These are the activations of a small neural network, seen along a few directions. Each row is one input.
Each table varies a few parts of the input and shows all the possible inputs, shuffled.
A made-up example of a description, with smaller parts first: one of 3 separate values, together with either a single point or one of 9 places along a line or (one of 4 places along a line, together with one of 8 places around a ring).
Shared parts are said once, and a part with two or three values counts as separate values.
In the rows, 128 means zero.

Other details of the inputs vary at random and push rows far along three fixed directions, the same in every table; ignore that.

Table:
r1: [164  75 139 136 163 174 152 145 144  74 150  86 139 107]
r2: [124 170 118 120  65  45 146  85 147 125 144 125 153 145]
r3: [118 164 108  99  87  75 171  91 137 106 192 147 168 160]
r4: [ 93 172 112 114 148 150 122 137 110 202 111 170 120 181]
r5: [107  86  37 159 115  24 153 105 141 116 171 152  98 136]
r6: [ 83 125 108 122 175 192 127 127  94 192 140 157 102 162]
r7: [ 93  36  88 194 154 197 196  88 135 159 101 126  61  86]
r8: [181 128 166  81 148 157 126 179 117  66 132 129 148 128]
r9: [166 102 131 135 140 153 141 148 138  85  99 112 159 110]
r10: [163 162 173 105 131 125  59 172 111  95 111 121 156 112]
r11: [186 164 167  92 143 130 116 187 145  99 112 119 167 157]
r12: [118 159 104 125  79  70 183  89 153 125 153 146 155 151]
r13: [ 99 142 128 126 139 155  98 123  98 188  85 153  94 145]
r14: [ 85 115  76 138  95 104 182  64 125 109 175 145 154 130]
r15: [ 98 184 158 105 127 117  83 133 105 192 134 164  98 144]
r16: [165  72 128 160 133 151 122 137 152  91  98  63 145  86]
r17: [120 171 164 110 160 152  54 168  97 172 111 135 117 133]
r18: [120  56 114 188 138 160 153  98 153 132 107  75  87  86]
r19: [ 87 144 156 127 134 148  89 129  98 184 115 163  76 118]
r20: [168  99 151 131 118 130 124 143 140  86  91  96 125  96]
r21: [150 161 162 118  96  78  93 139 150  90 154 104 165 114]
Description of these inputs: either a single point or (one of 4 places along a line, together with one of 5 places around a ring).
- Start at r19 and move only the place on the line of 4, one step at a time. The first step leads to r20. Which rows follow, in order? => r7, r8

Table:
r22: [ 96 135 109 151 163 162 117 134 131 219  96 151  79 159]
r23: [132 116 176 110 184 207 115 178 104 159 122 133  94 118]
r24: [120 166  74 121  55   7 164  75 142 102 160 157 181 143]
r25: [ 50 129  87 154 148 141 124 102 115 233 161 163  80 151]
r26: [140 120 153 132 196 197  88 169 117 171 103  99 105 149]
r27: [120 124 140 116 194 195  92 183  89 168 111 137 109 127]
r28: [ 84 113 122 128 152 196 119 128  88 180 134 154  87 141]
r29: [167 217 187  54 119 113 109 156 125 106 136 127 182 172]
r30: [181 210 170  56 115 125  86 184 121 100  93 150 173 182]
r31: [155  64 129 162 137 180 156 138 149  88  88 103 132  93]
r32: [163  82 160 171  96 124 123 107 162  53 122  45 177  49]
r33: [158 114 155 119 143 170 111 171 113  97 136 127 151 115]
r34: [185 214 191  46 128  91 100 186 111 120 112 169 150 170]
r35: [120  94 160 155 137 147  90 139 116 117 110 107  86  73]
r36: [ 83 123 114 144 180 146 104 141 112 198 131 163  61 148]
r37: [183 167 132  83 113  65  99 163 133  39 147 118 182 134]
r38: [103 216 143  95  62  40  86 101 108 169 125 176 132 154]
r39: [ 76 215 100  80  71  47 125  86 109 137 175 205 140 190]
r40: [ 72  88  47 185  98 121 188  52 147 156 123 121 107 117]
r41: [107  81  95 201  42  78 168  43 182  93 128  82 144  56]
r42: [119 112 122 155 102 123 187  71 156 111 160 108 151 106]
r43: [143 117 135 112 186 174  98 173  85 166  75 139  84 141]
r44: [128 122 133 130 181 194 109 146 101 154 100 108 121 136]
r45: [ 70 205 118 112  31  29 107  65 132 146 184 155 167 131]
r46: [142 133 151 116 143 174 140 142 133 147  93 124  99 136]
r47: [ 97 112  77 166 119 130 163  93 140 153 110 134 121 122]
r48: [150  66 133 175 165 163 137 140 155 109 124  67 141  99]
r49: [171  74 120 152 131  97 127 147 164  48 152  74 138  97]
r50: [ 79 115  82 142 125 133 140  97 113 159 156 133 119 127]
r51: [117 220 124  91 111  83 114 122 116 140 143 157 192 177]
r52: [180  71 134 154 108 146 158 114 155  30 137  63 188  89]
r53: [ 58 105  99 168 127 164 169  68 115 173 135 149 115 133]
r54: [174  56 117 155 140 114 136 139 157  92 117  80 121 101]
r55: [140 115 152 115 157 159 127 146 119 118 132 130  84 118]
r56: [ 52 143  66 158 107 106 152  70 144 219 130 152  85 171]
r57: [182  68 146 148 120 113 168 135 165  22 154  87 145  64]
r58: [110  88  92 154  72  75 207  56 150 110 155 120 113 107]
r59: [151 130 167  93 145 161 121 160 122 115 143 113 128 121]
r60: [143  90 147 128 164 171 126 159 102 134  85 147 100 122]
r61: [132 106 139 127 159 162 115 152 111 110 122 153 107 118]
r62: [192 153 135  98 113  62 110 167 143  25 148 118 197 115]
r63: [175 103 149 105 141 146 116 158 115  95  95 129 127 126]
r64: [ 84 122  88 142 117 104 133 100 137 165 174 124 120 141]
r65: [175 230 189  51 121 112 104 186 131 122 101 156 162 177]
r66: [100 114 100 152 143 109 133 117 124 191 121 153  85 146]
- The inputs of r46 and r55 match in every part but one. If r41 is changed in the same way as r46 into r55, which row does it become? => r35
- The inputs of r63 and r30 match in every part but one. If r66 is changed in the same way as r63 into r30, which row does it become? => r22
- Describe the family of inputs behind these rows. => one of 5 places around a ring, together with either a single point or (one of 2 separate values, together with one of 4 places along a line)
- Which other rows agree with r23 in the place on the ring of 5? List them by row number. => r25, r27, r28, r33, r45, r50, r59, r64
- Which other rows agree with r52 in the place on the ring of 5? List them by row number. => r26, r29, r32, r42, r44, r48, r51, r53
- Which other rows does r40 become when the choice among 2 separate values takes its other values? List them by row number. => r47

Table:
r67: [119 115 120 151  88  77 141  87 151 126 156  96 130 102]
r68: [144 210 198  62 159 142  42 190  77 190  72 172  92 174]
r69: [ 69 175  83 120  62  68 174  47 125 125 188 160 150 152]
r70: [111 122 126 157  87  88 146  86 152 112 145 117 120  88]
r71: [125  78 139 170 168 179 104 133 132 161  87  90  68 100]
r72: [133 220 172  67 192 173  61 197  85 181  96 171 131 200]
r73: [194 116 122 116 105  96 143 141 149  25 130  80 205 108]
r74: [ 95  16  97 212 167 197 145  96 127 181  79  88  34  63]
r75: [ 96  14  89 208 193 229 187 106 144 169 109 106  55 100]
r76: [ 70 165  91 140  43  47 150  55 134 143 161 172 155 138]
r77: [ 46  65  85 189 119 168 152  58 108 201 118 147  59 103]
r78: [ 71 131 122 138 120 160 117 100 107 180 131 150  82 125]
r79: [190  72 183 138 173 191  89 196 137  89 105  69 144  73]
r80: [124 109  89 144 108 110 179  94 160 108 153 114 140 146]
r81: [187 120 141 129  86  87 110 141 171  32 136  68 201 103]
r82: [196  60 124 125 172 117  99 193 130  44 140  98 123  97]
r83: [186  87 148 141 137 149 103 174 146  69  92  82 162  79]
r84: [157  26 145 173 187 227 153 147 132  75 110  76 109  54]
r85: [115 180 129  98 116 120  83 144 105 166 106 153 132 158]
r86: [136 217 170  60 187 175  58 192  80 179  96 163 125 206]
r87: [ 59  65  75 173 150 178 196  70 124 208 154 138  59 134]
r88: [114 210 127  86 102  73 130 117 119 136 174 159 184 174]
r89: [ 94 122 110 131 141 151 166 110 113 176 123 177  93 155]
r90: [208 119 206  91 176 186  54 226 119  93  97  79 151 108]
r91: [141 215 185  47 182 178  89 205  90 174 108 191 107 196]
r92: [ 75 146  50 133  88  11 147  88 129 126 202 183 127 153]
r93: [ 77 165  79 124  60  58 175  46 119 130 169 168 157 158]
r94: [116 183 161 107 133 106  88 143 117 184 128 146 115 145]
r95: [ 94  13 100 188 179 237 192 100 128 156 121 111  38  88]
r96: [144 111 157 113 202 208 126 183 113 170 114 134  96 145]
r97: [181 124 158 123  82  93 121 143 164  23 147  89 196  80]
r98: [205 104 139 106  98  95 166 144 158  22 137  99 187 119]
r99: [130 174 118  84 140 131 130 150 111 162 114 164 123 186]
r100: [203 112 123 116 109  92 165 156 171  30 131  95 198 116]
r101: [117 211 108  89  97  69 129 118 117 128 142 168 183 175]
r102: [ 66 174  81 149  54  50 141  58 152 149 168 152 160 149]
r103: [195 115 162 131  87  66 124 139 162  37 118  89 178  80]
r104: [113  91 127 179 145 144 122 114 146 154 105 102  90  98]
r105: [190 114 141 113 110 100 144 139 150  32 163  71 206 107]
r106: [ 73 152 118 139  90  97 132  73 125 171 143 147  85 125]
r107: [142 218 182  72 169 138  41 201  90 198  66 169 103 171]
r108: [ 73 139  96 140 114 120 162  76 106 163 140 173 122 145]
- The inputs of r81 and r102 match in every part but one. If r98 is changed in the same way as r81 into r102, which row does it become? => r89
- The inputs of r80 and r75 match in every part but one. If r67 is changed in the same way as r80 into r75, which row does it become? => r94
- Describe the family of inputs behind these rows. => one of 2 separate values, together with either a single point or (one of 4 places along a line, together with one of 5 places around a ring)
- Which other rows does r81 become when the place on the ring of 5 takes its other values? List them by row number. => r77, r78, r85, r90
- Which other rows does r91 become when the place on the line of 4 takes its other values? List them by row number. => r70, r84, r97
